A small network was shown many inputs. Here are its activations along a few directions, one row for each input.
Each table varies a few parts of the input and shows all the possible inputs, shuffled.
A made-up example of a description, with smaller parts first: one of 3 separate values, together with either a single point or one of 11 places around a ring or (one of 5 places around a ring, together with one of 6 places along a line).
Shared parts are said once, and a part with two or three values counts as separate values.
In the rows, zero is written as 128.

Rows:
r1: [171 179 175 140 138 116 148 151 176 157 133 120 142 155]
r2: [128 115  84 150 101 222 175 106 109 109 114 122 170 105]
r3: [128 102  94 122 117 155 156 103  91 130 182 127 131  97]
r4: [114 168 137 123 116  66 115 130 171 185 131 116 138 189]
r5: [ 90 159 102 156 108 170 168 116  77 114 134 124 117  73]
r6: [107 176 133 105 132  49 108 119 151 177 121 127 162 164]
r7: [185 126 118 155 141 131 110  86 168 156 113 141 198 133]
r8: [131  65 153  98 138 118 140 201 127 113 101  91  78 147]
r9: [ 99 133 146 105  74 151 159 142 125 128 172 115 111 112]
r10: [116 112 117 151 168  96  65 145  98  77  93 158 104 143]
r11: [160 135 119 136 143 166 129  77 119 136 163 144 122 100]
r12: [144 173 140 156 148  87 105  95 126 162 127 144 149 113]
r13: [ 65 168 130 123  98 172 180 125 109 104 131 122 120  91]
r14: [144 139 149 103  89 162 181 178 124 127 169 108 125 114]
r15: [106 164 133 142 102 198 206 173 130 113 142 107 109 118]
r16: [155 140  90 134 151  70 118  86 134 184 133 130 162 175]
r17: [154 166 166 127 126 169 147 159 159 141 163 129 111 116]
r18: [114 172 167 146 129 106 121 118 180 164 139 132 125 156]
r19: [173 119  90 132 130  94 106  98 157 183 106 134 211 177]
r20: [112 135  78 158 122 191 185  95  94 107 144 118 116  91]
r21: [120 164 160 129 108 155 124 122 161 137 162 132  96 106]
r22: [138  84  94 155 181 112  85 124 117  70 106 158 101 160]
r23: [167  66  91 151 154 132  74 135 141  64  76 159 151 152]
r24: [113 171 157 111 125 139 116 112 142 131 154 141 119  81]
r25: [105  55 124 111 146  91 103 145  72 120  92 119  88 112]
r26: [ 83 136 138  93  96 133 147 136 111 126 170 128 131  88]
r27: [126  27 101 115 158 108 123 125  90 113 104 117  86 128]
r28: [156  86  98 113  91 182 147 112 109 126 148 128 185 101]
r29: [ 72 162 133 141  82 188 188 134 127 110 137 112  98 116]
r30: [100 125 145 116 157  96  74 151 130  61  89 144 107 154]
r31: [138 160 142 135 130 146 112  99 102 143 151 150 124  82]
r32: [ 86  59 150 100 123 106 117 165 128 115 103  98  63 146]
r33: [ 90  69 145  81 136  86 108 153 110 101  91 102  88 112]
r34: [107 118 148 135 141 112  82 162 150  69 100 134  82 178]
r35: [142 120 148 138 161 122 103 201 153  72 104 128  94 179]
r36: [143 168 117 128 131  51 104 104 111 185 115 133 166 156]
r37: [155  11  99 111 133 129 110 137 113 107  73 120 136 122]
r38: [118 183 162 128 142  86 113 106 162 150 127 136 148 122]
r39: [178 115 119 133 122 191 115  90 141 136 135 147 173 103]
r40: [117 130 121 116  98 137 143 122  71 133 163 130 135  79]
r41: [167 146 124 153 160 111 126  71 140 158 137 140 151 141]
r42: [160 173 140 123 130  76 140 166 171 182 130 109 152 188]
Changing only one part turns r42 into r4. The same change can be made to r35. Which row results? -> r34
What do these inputs look like to the network? -> one of 6 places along a line, together with either one of 2 separate values or one of 5 places along a line
Which other rows agree with r27 in the place on the line of 6? List them by row number. -> r3, r11, r16, r20, r22, r41
Change only the place on the line of 5 in r15. List by row number the other rows that result. -> r1, r14, r17, r42
Which other rows agree with r7 in the place on the line of 6? List them by row number. -> r2, r19, r23, r28, r37, r39

Rows:
r43: [159 182 110 142 134 105 124  50 139 215 172 153 205 112]
r44: [153  57  97 152 187  90  82 106  81 108  92 150 104 148]
r45: [132  85 110 111 134  39 102 131 120 149  72 109 144 161]
r46: [181  54  96 151 188 120  91 129 117  97  88 143 112 168]
r47: [134 112 148 108  81 203 187 167 104 105 177 115 111  75]
r48: [ 73 183  99 143  95 187 172 119  75 110 158 127 125  79]
r49: [ 97 122 138  88  92 179 168 143  74 121 183 116  98  55]
r50: [199 182 112 146 136 142 133  72 179 202 166 136 216 132]
r51: [122 138 143 118 145  20  89 140 148 148 114 119 111 189]
r52: [121  70 118 115 149  96  52 104 113  96  85 158 146 137]
r53: [112 171 190 127 170  40  67 149 160 139 110 137 108 165]
r54: [157  83 110 110 135  72 112 154 150 139  64 105 152 184]
r55: [105 173 101 161  87 210 188 146 116  97 156 127 137  93]
r56: [154  65 125 123 143 128  63 126 141  82  75 153 156 163]
r57: [105 158 128 148  93 215 205 121 132 101 152 116 119  95]
r58: [149 137 144 116 151  54 101 165 175 142 103 119 121 213]
r59: [ 72 164 118 129 101 186 188  98 105 116 159 116 104  69]
r60: [112 122 149 133  82 217 188 145 131 124 163 110  99  85]
r61: [145 171 186 125 167  69  79 173 195 130 101 140 108 181]
r62: [ 79 130 137 114  90 189 170 122 105 139 170 111  83  58]
What do these inputs look like to the network? -> one of 2 separate values, together with either a single point or one of 4 places along a line or one of 5 places along a line
Changing only the choice among 2 separate values turns r46 into r44. The same change can be made to r57. Which row results? -> r59
A walk changes only the place on the line of 5. It starts at r61 and steps to r58. List the rest of the walk in order. -> r54, r56, r46

Rows:
r63: [128 118 140 123 160  55  85 165 118 118 107 126  84 170]
r64: [100 109 133 128 108 172 166 130 114 122 158 116  96  87]
r65: [164 225 159 130  96 120 166 135 206 199 160 110 176 174]
r66: [ 95 137 177 117 154  73  73 162 158  96  88 135  89 158]
r67: [110 128 124 140 112 187 169 118 111 107 136 118  99 102]
r68: [117 109 138  98  93 171 153 141  98 120 162 120 119  69]
r69: [109 114 127 103 101 178 153 138 107 126 160 117 104  80]
r70: [158  62 101 128 149  78  76 115 130 138  67 132 161 173]
r71: [112 137 107 146 117 193 171 129 109 100 131 123 119  96]
r72: [125  78 107 107 152  41 101 128 114 127  82 115 133 172]
r73: [210  85 131 144 183 116  71 127 166 116  99 156 155 176]
r74: [131 217 124 151 134  91 117  39 129 209 176 159 187 103]
r75: [105 143  97 150 103 192 163 136 104  86 139 136 141 104]
What do these inputs look like to the network? -> either one of 2 separate values or one of 5 places along a line or one of 6 places along a line
A walk changes only the place on the line of 5. It starts at r73 and steps to r70. List the rest of the walk in order. -> r72, r63, r66

Rows:
r76: [102 193 137 133  78 214 202 128 124 132 189 120 132  68]
r77: [176 103 122 132 168  71  68 115 151 146  90 145 160 177]
r78: [ 89 125 108 129  81 227 196 128  76 103 179 120 108  45]
r79: [161 118 127 126 165  53  71 104 142 155 104 144 152 170]
r80: [179 106 113 141 166  78  82 119 155 136  84 141 163 193]
r81: [155  94 137 129 164  70  81 160 158 106  74 128 122 199]
r82: [142 126 116 126 158  45  76 106 135 160  95 138 155 172]
r83: [135 107 147 112 164  47  68 146 144 126  93 132 110 177]
r84: [ 90 171 129 142  83 225 192 113 111 117 183 127 115  58]
r85: [107 186 147 127  72 204 214 135 131 151 192 105 120  77]
r86: [ 95 106 105 122  76 232 203 122  88 107 170 111 119  48]
r87: [121 118 143 115 157  37  77 146 138 131  84 126 114 178]
r88: [ 84 146 112 137  92 226 195 115  85 106 176 123 103  46]
r89: [154  92 149 121 167  62  69 155 155 116  79 133 119 184]
What do these inputs look like to the network? -> either one of 6 places along a line or (one of 2 separate values, together with one of 4 places along a line)
A walk changes only the place on the line of 4. It starts at r81 and steps to r89. List the rest of the walk in order. -> r83, r87
